These are the activations of a small neural network, seen along a few directions. Each row is one input.
In each table, some parts of the input vary, and every possible input appears once, in random order.
Descriptions start from the smaller parts, as in this example, which fits no table here: ring(8) and (point or line(9) or (values(3) and line(4))).
Shared parts are said once, and a part with two or three values counts as separate values.

A family of inputs:
row 1: [-46 -35 -55 -24 -15  56  23 -31  15   0  15  57 -27  27  -8  38 -79]
row 2: [  6   5  19   0   5   0   1   3   9   2 -16 -11 -14 -23  11   6  23]
row 3: [ 16  -3  26   4   3  -4 -14   3  19  10 -19 -11  -2 -10  -1  -4  13]
row 4: [ -9  11 -14  12  -4 -20   5   3 -20  -8  16  -5   1  -4  11 -13  14]
row 5: [-36 -39 -38 -26 -13  47  14 -20  23   7  14  57 -15  40 -21  21 -90]
row 6: [ -9   7 -12  11  -5 -21   8   3 -14  -5  16  -2  -9  -3  13 -18  14]
row 7: [-43 -33 -48 -33  -7  75  36 -30  16  -4   0  56 -31  13  -6  58 -72]
row 8: [ 18   2  13   9  -2 -14 -19   3   6   3  -2  -8  19   9 -10 -15   6]
row 9: [-15   2 -10  12  -6 -23   4   2  -7   3  12  -1 -18 -13  15 -22  12]
row 10: [-18  -3  -6  13 -10 -23   2   2  -1  14  14  -1 -27 -21  20 -25  12]
row 11: [ 22   7   8   1   8  -8 -16   4  -9  -7  -1 -12  35  18 -19 -13   4]
row 12: [ -2   2  -2  12  -5 -26  -8  14  -6   6  12  -2   2   3   1 -27  -3]
row 13: [ -3  16 -19   2   6 -15  10   2 -36 -20  22  -7  17  10   2  -9  14]
row 14: [-14 -41 -17 -27 -12  57   0 -31  41   9  -4  48  -5  41 -29  31 -82]
row 15: [ -8  14 -16   5   0 -18   9   2 -26 -14  18  -7   9   5   6 -13  14]
row 16: [ 18  20   9  -7  16   8   3   4 -21 -18  -9 -19  22  -3  -1  22  24]
row 17: [ 14  -8  30   4  -1  -6 -14   0  24  19 -14 -10 -12 -13   3  -6  16]
row 18: [ -2   4  -3   9  -2 -23  -6  15 -11  -1  12  -1  12   6  -4 -28  -1]
row 19: [ -5  -4   1   9  -6 -29  -5  10   2  10  14   1  -8   1   3 -32  -1]
row 20: [ -8   8  -2   5  -1 -12  16   0  -5  -1   5  -5 -24 -21  21  -2  24]
row 21: [ 12  17  12  -6  12   7   3   6 -12 -13 -16 -17  15  -8   0  15  24]
row 22: [ 19   5  11   5   1 -13 -19   4   0   0  -3 -11  27  14 -15 -13   6]
row 23: [  4   0  23   1   0  -2   2  -1  14  12 -10 -11 -24 -27  17   4  25]
row 24: [ 22   5  23   4   6  -1 -14   4   6   0 -16 -13  16   0  -7   5  16]
row 25: [ 17  -2  14   9  -2 -14 -19   5  11   7  -6  -6  10   7  -9 -21   4]
row 26: [ 11  14  15  -1   9   5   3   5  -5  -9 -15 -15   6 -14   7  12  23]
row 27: [ 23   8  20  -1   8   0 -14   5   0  -3 -17 -17  25   4 -11   7  14]
row 28: [  2  11  -9   2   7 -19  -4  15 -26  -9  16  -6  28  15 -11 -23  -3]
row 29: [ -4  21  -9   3   5  -6  15   4 -26 -14   4 -13   6 -10  11   9  23]
row 30: [ -9  -8   4  13 -11 -29 -11  11   6  22  14   0 -16 -10   7 -33  -2]
row 31: [ -4  18  -6   7   2  -7  14   4 -19 -11   4  -8  -3 -15  15   6  25]
row 32: [ -1   7  -6   5   1 -22  -6  16 -17  -4  11  -4  20  12  -9 -26  -2]
row 33: [ 28  11  17  -4  14   3 -12   5  -9  -9 -13 -17  32   9 -15  10  14]
row 34: [ -9 -42  -8 -35  -3  74   6 -30  41   5 -19  45  -9  31 -27  54 -73]
row 35: [-13   3   2   7  -6 -12  14  -1   0  11   7  -6 -33 -30  26  -5  24]
row 36: [-23 -35 -21 -38  -2  83  19 -30  31  -1 -16  46 -22  13 -13  72 -70]
row 37: [ 11  12  16   3   5   1   1   4   1  -3 -14 -15  -4 -17  11  12  22]
row 38: [  1  25 -13   0  11  -3  16   4 -35 -20   8 -14  14  -5   8  12  22]
row 39: [ 10 -10  20  12  -9 -18 -22   0  22  24  -2  -6  -8  -7   0 -23   6]
row 40: [ 13  -6  16   9  -4 -17 -20   2  18  13  -5  -5   1   0  -5 -24   4]
row 41: [ 20   1  23   4   5  -1 -13   6  12   3 -20 -12   7  -3  -5  -2  13]
row 42: [ -5  15  -5   9   0  -9  13   4 -13  -5   3  -9 -13 -18  19   3  21]
Question: The inputs of row 11 and row 28 match in every part but one. If row 25 is changed in the same way as row 11 into row 28, which row does it become?
Answer: row 12
Question: The inputs of row 30 and row 10 match in every part but one. If row 18 is changed in the same way as row 30 into row 10, which row does it become?
Answer: row 4
Question: Describe the family of inputs behind these rows.
Answer: ring(6) and (point or line(6))
Question: List by row number the other rows that have the ring(6) part in common with row 41.
Answer: row 3, row 17, row 24, row 27, row 33, row 34
Question: List by row number the other rows that have the ring(6) part in common with row 26.
Answer: row 2, row 16, row 21, row 23, row 36, row 37
Question: A walk changes only the line(6) part. It starts at row 38 and steps to row 29. List the rest of the walk in order.
Answer: row 31, row 42, row 20, row 35

A family of inputs:
row 43: [-10 -36  -4   0 -16  16 -20 -11  40  25  -5  30 -15  16 -16  -8 -52]
row 44: [-37  -1 -43  -3  -4  12  32  -6 -23 -12  21  21 -23  -4  16  11 -13]
row 45: [-33  -2 -40  -1  -9  11  26  -6 -15  -6  20  22 -20   1  11  11 -22]
row 46: [-43   6 -46  -4  -4  12  39 -10 -27 -18  22  18 -28 -11  24  14  -6]
row 47: [-14 -28  -7  -7 -10  15  -9 -10  26  16   5  28 -14  13 -10 -10 -46]
row 48: [ 27   0  34  13   1 -25 -30  14  17  15 -12 -16  14  -1 -10 -33  13]
row 49: [ 30 -20  21 -46  19  90  -2 -29  33 -13 -47  16  29  29 -38  85 -38]
row 50: [ 20   6  26  13   0 -31 -18  14   6  11  -6 -19  10  -2  -4 -25  23]
row 51: [-21 -22 -18  -5 -13  10   5  -8  17  13   9  26 -19  11  -5   1 -38]
row 52: [ 13  15  15  11   3 -30 -12  14 -11   0   2 -22  15  -8   2 -26  27]
row 53: [-27 -15 -25  -7 -12   9  11 -10   4   6  18  24 -17   6   1   3 -31]
row 54: [-30  -6 -31  -7  -7  10  18  -6  -8  -4  19  21 -19   3   8   7 -28]
row 55: [ 14  20  10  14   3 -34  -2  14 -14  -2   5 -22   5 -10   9 -14  34]
row 56: [ 30 -11  42  14  -4 -25 -44   7  31  25 -16 -17  11   1 -13 -35  11]
row 57: [  8  24   5  13   5 -32   3  11 -26  -6  11 -25   7 -15  15 -16  43]
row 58: [ 70  12  62 -27  32  50 -23  -3  21 -17 -64 -30  60  15 -36  59  18]
row 59: [  3  26   0  15   8 -29   9  14 -34 -15   7 -25   7 -17  17 -14  47]
row 60: [ -1  33  -1  12   8 -30  17  10 -37 -17  11 -29  -2 -28  28 -10  57]
Question: Describe the family of inputs behind these rows.
Answer: values(2) and (point or line(8))
Question: The inputs of row 43 and row 56 match in every part but the values(2) part. If row 49 is changed in the same way as row 43 into row 56, which row does it become?
Answer: row 58
Question: Which other rows does row 53 become when the values(2) part takes its other values? List them by row number.
Answer: row 52

A family of inputs:
row 61: [ 12  34  14  25   8 -57  -3  22 -34  -8   6 -42   6 -28  22 -40  70]
row 62: [ -1  12   4  14  -2 -34  -2   8 -11  -1  11 -14  -5 -12  15 -29  26]
row 63: [-14  -3  -7   2  -7  -7   6   3  -1   8  10   5 -11  -3   5  -7  -4]
row 64: [-30 -30 -36 -23  -8  55  17 -24  17  -3   3  46 -14  25 -14  40 -69]
row 65: [-15 -10 -16   2  -9   2   2  -7   6   4   9  15 -14   5   2  -3 -18]
row 66: [ 23  48  24  30  10 -66  -1  28 -42  -9   9 -55  14 -36  28 -38  92]
row 67: [  9  22   6  22   1 -46  -3  13 -20  -3  13 -25  -1 -16  18 -33  46]
row 68: [ -6   5  -1   8  -1 -18   5  13  -9   4   8  -3  -7 -10   8 -18  10]
row 69: [ 97  -3  94 -17  27  32 -64   1  50   2 -76 -37  79  31 -57  29  13]
row 70: [-24 -24 -26 -16  -7  36   8 -16  13   2   5  33 -12  17  -9  24 -53]
row 71: [-33 -34 -36 -38  -4  78  27 -32  22  -4  -3  53 -20  24 -14  61 -78]
row 72: [-20 -17 -19  -8  -8  24   7  -9   9   8   5  23 -14   4  -2  14 -35]
Question: Describe the family of inputs behind these rows.
Answer: point or line(11)
Question: A walk changes only the line(11) part. It starts at row 71 and steps to row 64. List the rest of the walk in order.
Answer: row 70, row 72, row 65, row 63, row 68, row 62, row 67, row 61, row 66
